These are the activations of a small neural network, seen along a few directions. Each row is one input.
In each table, some parts of the input vary, and every possible input appears once, in random order.
A made-up example of a description, with smaller parts first: one of 8 places around a ring, together with either a single point or (one of 2 separate values, together with one of 4 places along a line) or one of 9 places around a ring.
Shared parts are said once, and a part with two or three values counts as separate values.
In the rows, zero is written as 128.

Other details of the inputs shift rows strongly along two fixed directions, in all tables alike. That doesn't count.

Table:
x1: [110,  56, 160, 114, 121, 111, 100, 122, 143, 164, 142,  99]
x2: [153, 207, 119, 132, 147, 186, 140, 116, 122,  89, 122, 142]
x3: [147, 138, 136, 103, 157, 178,  89,  97, 171, 144, 164, 109]
x4: [145, 168, 150, 125, 158, 196,  91,  98, 161, 151, 174, 103]
x5: [116,  80, 143, 141, 121,  98, 124, 137, 124, 130, 118, 118]
x6: [123, 152,  95, 134, 111, 123, 163, 150,  87,  79,  94, 168]
x7: [138, 185, 103, 119, 138, 178, 133, 119, 123, 101, 142, 154]
x8: [112, 162, 101, 139, 108, 128, 164, 151,  79,  83, 106, 174]
x9: [ 90,  51, 136, 136,  85,  64, 152, 165,  92, 146, 109, 147]
x10: [118,  73, 153, 111, 129, 122,  92, 123, 149, 161, 146, 103]
x11: [120, 134, 100, 152, 104, 101, 160, 155,  84,  77,  81, 159]
x12: [125, 194, 112, 155, 116, 145, 173, 135,  82,  66,  88, 164]
x13: [153, 181, 130, 130, 150, 143, 112,  96, 141, 113, 153, 117]
x14: [116,  45, 152, 112, 119, 100, 109, 143, 147, 184, 149, 112]
x15: [161, 149, 141, 118, 156, 144,  98,  89, 168, 149, 168,  97]
x16: [115,  83,  96, 144,  87,  66, 170, 177,  97,  94,  72, 159]
x17: [133,  97, 116, 126, 103,  59, 147, 140, 124, 131, 107, 140]
x18: [142, 123, 126, 129, 140, 136, 116, 127, 134, 120, 125, 120]
x19: [139, 140, 128, 130, 129, 152, 123, 131, 136, 138, 141, 122]
x20: [140, 205,  96, 141, 125, 155, 171, 142, 103,  67,  90, 172]
x21: [143, 127, 143, 115, 146, 163,  97, 118, 173, 167, 161, 109]
x22: [115,  68, 157, 130, 105,  83, 128, 160, 131, 156, 109, 116]
x23: [107,  29, 165, 134, 103,  81, 105, 144, 145, 196, 136, 100]
x24: [137, 150, 133, 139, 129, 114, 127, 103, 125, 120, 134, 121]
x25: [102, 204, 109,  91, 213, 175, 117,  62, 159, 174, 169,  74]
Each input here is: either a single point or (one of 4 places along a line, together with either a single point or one of 5 places around a ring).
Start at x16 and move only the place on the ring of 5, one step at a time. The first step leads to x20. Which rows follow, in order?
> x21, x7, x3
Change only the place on the line of 4 in x9. List by row number the other rows that result.
> x7, x8, x14
Change only the place on the ring of 5 in x6. List by row number the other rows that result.
> x2, x14, x18, x19

Table:
x26: [ 73, 126,  76, 117, 136,  49, 186, 131,  86, 143,  99, 116]
x27: [135, 135, 125, 128, 109, 108, 128, 128, 114, 105, 115, 146]
x28: [125, 145, 125, 142, 113, 118, 135, 131,  97,  97, 126, 146]
x29: [125, 140,  96, 125, 106, 127, 136, 141, 104,  99, 118, 156]
x30: [146, 121, 185, 123, 161, 169,  70,  94, 191, 183, 169,  69]
x31: [142, 181, 135, 138, 154, 192, 110,  88, 135, 100, 154, 116]
x32: [135,  46, 145, 121, 114,  90, 121, 147, 161, 190, 134, 119]
x33: [145, 133, 141, 132, 145, 132, 115, 127, 143, 128, 128, 114]
x34: [125, 162, 111, 140, 132, 160, 148, 140, 110, 100, 105, 147]
x35: [104,  33, 163, 113, 109,  84, 111, 147, 142, 183, 145, 121]
x36: [127, 120, 113, 127, 101, 113, 155, 165, 114, 117,  98, 138]
x37: [138, 172, 134, 122, 160, 202, 106,  97, 134, 123, 152, 130]
x38: [144, 149, 116, 136, 125, 118, 143, 128, 132,  95, 122, 145]
What is each input in this table made of?
> either a single point or (one of 2 separate values, together with one of 6 places around a ring)
Change only the choice among 2 separate values in x32. List by row number the other rows that result.
> x38
